A small network was shown many inputs. Here are its activations along a few directions, one row for each input.
In each table, some parts of the input vary, and every possible input appears once, in random order.
A made-up example of a description, with smaller parts first: one of 2 separate values, together with either a single point or one of 11 places around a ring or (one of 4 places along a line, together with one of 5 places around a ring).
Shared parts are said once, and a part with two or three values counts as separate values.
(in the rows, 128 means zero)

Table:
row 1: [185 223 165 198 166  74 171 154 119 171 205  72]
row 2: [182 211 144 181 174  45 181 144 141 163 188  48]
row 3: [134  59 137 110 140 152 123 148 106  91  72 125]
row 4: [117  59  91 112 132 181 140 138 102 113  68 121]
row 5: [131 164  75 138  94 213 120  97 116 142 129 157]
row 6: [104 104  74  84  75 142 136  86 108 132  96 117]
row 7: [141 157  91 122 106 185 122 115 140 163 160 124]
row 8: [134  89 157 142 135 179 119 152  97  99  81 149]
row 9: [102 138 104  85 103  80 114  86 167 171 135 101]
row 10: [120 193  86 128  87 190 104  89 155 160 164 137]
row 11: [104 112 149 101 117  52 119 107 152 125 150 114]
row 12: [ 95  94 172 102 125  46 143 146 141 101 108 136]
row 13: [ 95  51 174 104 118  58 143 137 122  91  78 145]
row 14: [118 116 166 148 133 183 130 132 105  94  83 178]
row 15: [141 135  77 136  99 208 125 126 100 144 125 147]
row 16: [121 145 173 140 143 112 116 148 143  92 150 167]
row 17: [150 140  88 101 130 112  94 116 169 172 150 100]
row 18: [123  89 107 143 117 212 127 146  87 116  85 155]
row 19: [119 109 184 145 145 119 122 148 127  88 109 185]
row 20: [130 193 110 141 112 153  97  98 175 170 171 143]
row 21: [109 118 107 153 114 215 129 116 103 110  89 170]
row 22: [ 92  54 154  97 105 119 132 126  90  83  58 134]
row 23: [137 117 132 115 159  88 116 131 169 128 153  95]
row 24: [ 78  58 103  96 101 153 148 111  87 108  56 133]
row 25: [137 126 171 138 174 111 133 160 114 111 145 160]
row 26: [148 140 154 143 159 120 112 134 134 133 180 134]
row 27: [143  83 173 148 156 126 119 151 106 100 112 159]
row 28: [128 137  76  98 118 148 117 112 160 158 129  90]
row 29: [144 209 145 170 135  12 185 137 115 138 171  63]
row 30: [151 164 113 140 131 149 109 118 153 174 171 125]
row 31: [142 108  63 105 118 172 131 117 115 139 102 111]
row 32: [165 249 159 204 140  73 160 159 130 149 215  91]
row 33: [134  61 154 113 162  98 129 164 119  96  88 140]
row 34: [128 166 152 144 135 115  96 113 161 124 183 145]
row 35: [ 92 135  80  71  77 123 115  82 148 153 127 105]
row 36: [134 103 151 111 172  89 131 166 132 101 123 130]
Q: Describe the family of inputs behind these rows.
A: one of 4 places along a line, together with either a single point or one of 8 places around a ring
Q: The inputs of row 33 and row 27 match in every part but the place on the line of 4. If row 17 is changed in the same way as row 33 into row 27, which row does it become?
A: row 30
Q: List by row number the other rows that have the place on the line of 4 in common with row 34.
A: row 5, row 10, row 14, row 16, row 19, row 20, row 21, row 32
Q: A walk changes only the place on the line of 4. It starts at row 22 and steps to row 3. List the rest of the walk in order.
A: row 8, row 14

Table:
row 37: [ 94  88  71 101  70 175 113 128 110 145  82 137]
row 38: [153 208 128 174 121 133 136 108 101 169 189 101]
row 39: [ 95  17 166  89 136 116 109 144 124  87  71 155]
row 40: [131  88 101 147 139 235 138 148 104 104  72 148]
row 41: [150 223  93 131 131 168  92  91 186 220 220 122]
row 42: [136  62 165 130 140 195 133 154  96  90  64 154]
row 43: [102 151  55  86  68 229  66  81 177 136 133 160]
row 44: [103 113  72 129 107 225 123 117 106 113  73 136]
row 45: [104   4 109  65 127 101 118 105 133  91  76 121]
row 46: [177 174 177 189 157  90 154 160 127 111 180 143]
row 47: [112 161 155 111 152  14 174 143 152 133 165  90]
row 48: [119  55  69  80  89 131 105  87 131 111  60  96]
row 49: [174 185 144 193 141 128 155 142  99 151 197 145]
row 50: [147 194  88 128 124  91 137 136 134 178 185  80]
row 51: [147 187 124 109 112  54 166 110 137 169 148  68]
row 52: [107  60 178 105 161 142 108 160  84  73  54 188]
row 53: [109 164 205 157 157  21 142 145 165 120 159 117]
row 54: [143 170 203 182 171  56 135 147 137 103 178 145]
Q: The inputs of row 50 and row 37 match in every part but one. If row 53 is changed in the same way as row 50 into row 37, which row does it become?
A: row 39
Q: Describe the family of inputs behind these rows.
A: one of 2 separate values, together with either a single point or one of 8 places around a ring
Q: Which other rows does row 54 become when the choice among 2 separate values takes its other values? List them by row number.
A: row 52

Table:
row 55: [146 183 172 146 157 110  89 128 164 147 203 175]
row 56: [ 80  93  69  38  87  96 113  77 149 149 122 100]
row 57: [130 123  99 117 128  95 159 118 114 148 100  58]
row 58: [136 166 118 162 123 199 119 127 116 136 141 165]
row 59: [136 178 143 164 134 185 124 135 120 143 160 166]
row 60: [144 152 144 150 147  67 173 156 131 129 133  64]
row 61: [146 140  81 147 104 175 150 131  94 131 100  89]
row 62: [151 154 114 167 116 161 153 138  91 124 122 107]
row 63: [154  99  52 119  90 188 149 126  90 136  73  82]
row 64: [140  88  69  86 105 117 152 113  94 164  80  58]
row 65: [ 94 127 103  64 100  77 121  98 149 146 142 103]
row 66: [109 153 131 128 113 135  83  92 161 149 160 165]
row 67: [154 161 135 171 124 146 162 147 104 123 139 102]
row 68: [174 161 147 185 161 127 157 164 112 124 168 107]
row 69: [131 153  88 146 114 212 120 118 126 144 124 149]
row 70: [135 122  59 120  93 221 118 113 128 147 103 144]
row 71: [124  30 182 136 161  88 160 154  93  70  50 131]
row 72: [ 82  23 182  83 143  56 104 151 147  70  78 173]
row 73: [143 172 172 136 162  27 129 145 158 131 199 130]
row 74: [132  47 170 146 150 160 152 156  64  58  49 159]
row 75: [105 140 119 104 119  54 125 103 160 132 149 116]
row 76: [119 176 159 127 122 127  94 115 160 156 171 173]
row 77: [139 143 128 148 135  78 163 137 115 134 122  72]
row 78: [ 97 104  71  72  85 167  84  69 175 148 119 136]
row 79: [171 158 165 162 178  50 167 176 129 132 157  70]
row 80: [163 179 160 179 162 168 116 150 119 140 195 170]
row 81: [ 98 137 107 101 102 156  84  84 168 152 144 143]
row 82: [118 159 151 107 126  47 134 125 161 133 163 120]
row 83: [104  68 170 129 154 207 108 152 101  68  81 208]
row 84: [ 83  51 180 101 144 145  76 141 145  79  91 203]
Q: Describe the family of inputs behind these rows.
A: one of 5 places around a ring, together with either a single point or one of 5 places along a line
Q: The inputs of row 57 and row 65 match in every part but the place on the ring of 5. If row 60 is changed in the same way as row 57 into row 65, which row does it become?
A: row 82
Q: Which other rows does row 59 become when the place on the line of 5 takes its other values? List them by row number.
A: row 58, row 69, row 70, row 80
Q: List by row number the other rows that have the place on the ring of 5 in common with row 61.
A: row 62, row 63, row 67, row 68, row 74
Q: A walk changes only the place on the ring of 5. It starts at row 74 and steps to row 71. List the rest of the walk in order.
A: row 72, row 84, row 83

Table:
row 85: [160  79 225 159 208  58 132 198 150  57 131 164]
row 86: [148  57 208 152 164  18 172 163  69  83  79  84]
row 87: [131  66 114 120 143 242 136 145  76 113  44 155]
row 88: [134 180  79 111 145  96 126 115 162 189 211  68]
row 89: [151 213 105 161 120  95 126 132 137 167 181 113]
row 90: [180 204 110 126 111  90 122 126 135 185 204 105]
row 91: [ 85  84  91  79  89 205  51  75 148 116 103 189]
row 92: [ 66  94 230  92 153   8 126 151 137  83 118 176]
row 93: [156 212 122 185 133 135 156 131 116 155 210 125]
row 94: [136 195 107 114 132  79 135  94 197 180 155  59]
row 95: [113 102 130 122 112 245  78 110 123 120  98 218]
row 96: [ 78  56  60  55  71 166 132  74 125 101  56 133]
row 97: [103  29  70  99  81 185 148 136  94 117  27  98]
row 98: [152 222 141 218 131 169 152 142 123 126 174 105]
Q: Describe the family of inputs behind these rows.
A: either one of 3 separate values or one of 5 places around a ring or one of 6 places along a line
Q: A walk changes only the place on the line of 6. It starts at row 94 and steps to row 88. List the rest of the walk in order.
A: row 90, row 89, row 93, row 98

Table:
row 99: [ 81  17 140  57 128 118 133 153  96  82  47 159]
row 100: [ 72  40  62  72  69 155  98  85 146 109  57 114]
row 101: [131 145 125 174 134 202 122 127 113 111 127 188]
row 102: [167 108 144 146 162  99 135 164 113 107 129 104]
row 103: [115 177 107 110 104  48 147  93 147 163 187  97]
row 104: [137 138 178 141 135   8 147 142 140 125 137 121]
row 105: [131 163 151 129 156 129 113 134 184 135 166 148]
row 106: [104 191 164 123 127  77  96 130 170 130 189 153]
row 107: [140 118 167 147 173  64 153 152 139 118 118 100]
row 108: [129 166  97 109 136 107 135 100 147 162 161  72]
row 109: [143 167  78 135  86 182 150 115 113 147  97 101]
row 110: [ 93  44 142  73 108 186  75  82 127 105  65 191]
row 111: [151 140 140 144 136 160 108 141 148 134 171 160]
row 112: [157 152  80 115 120 125 124 109 127 160 158  90]
row 113: [133 122 158 177 131 163 173 155  75  79 103 122]
row 114: [141 114 159 163 152 134 150 161  80 115 116 112]
row 115: [144 155  71 127 111 158 133 123 119 173 127  98]
row 116: [135 147 143 161 136 189 112 138 120 147 149 176]
Q: The inputs of row 112 and row 111 match in every part but one. If row 109 is changed in the same way as row 112 into row 111, which row does it become?
A: row 101
Q: Describe the family of inputs behind these rows.
A: one of 3 separate values, together with either a single point or one of 5 places along a line
Q: Which other rows does row 116 become when the choice among 3 separate values takes its other values? List them by row number.
A: row 114, row 115
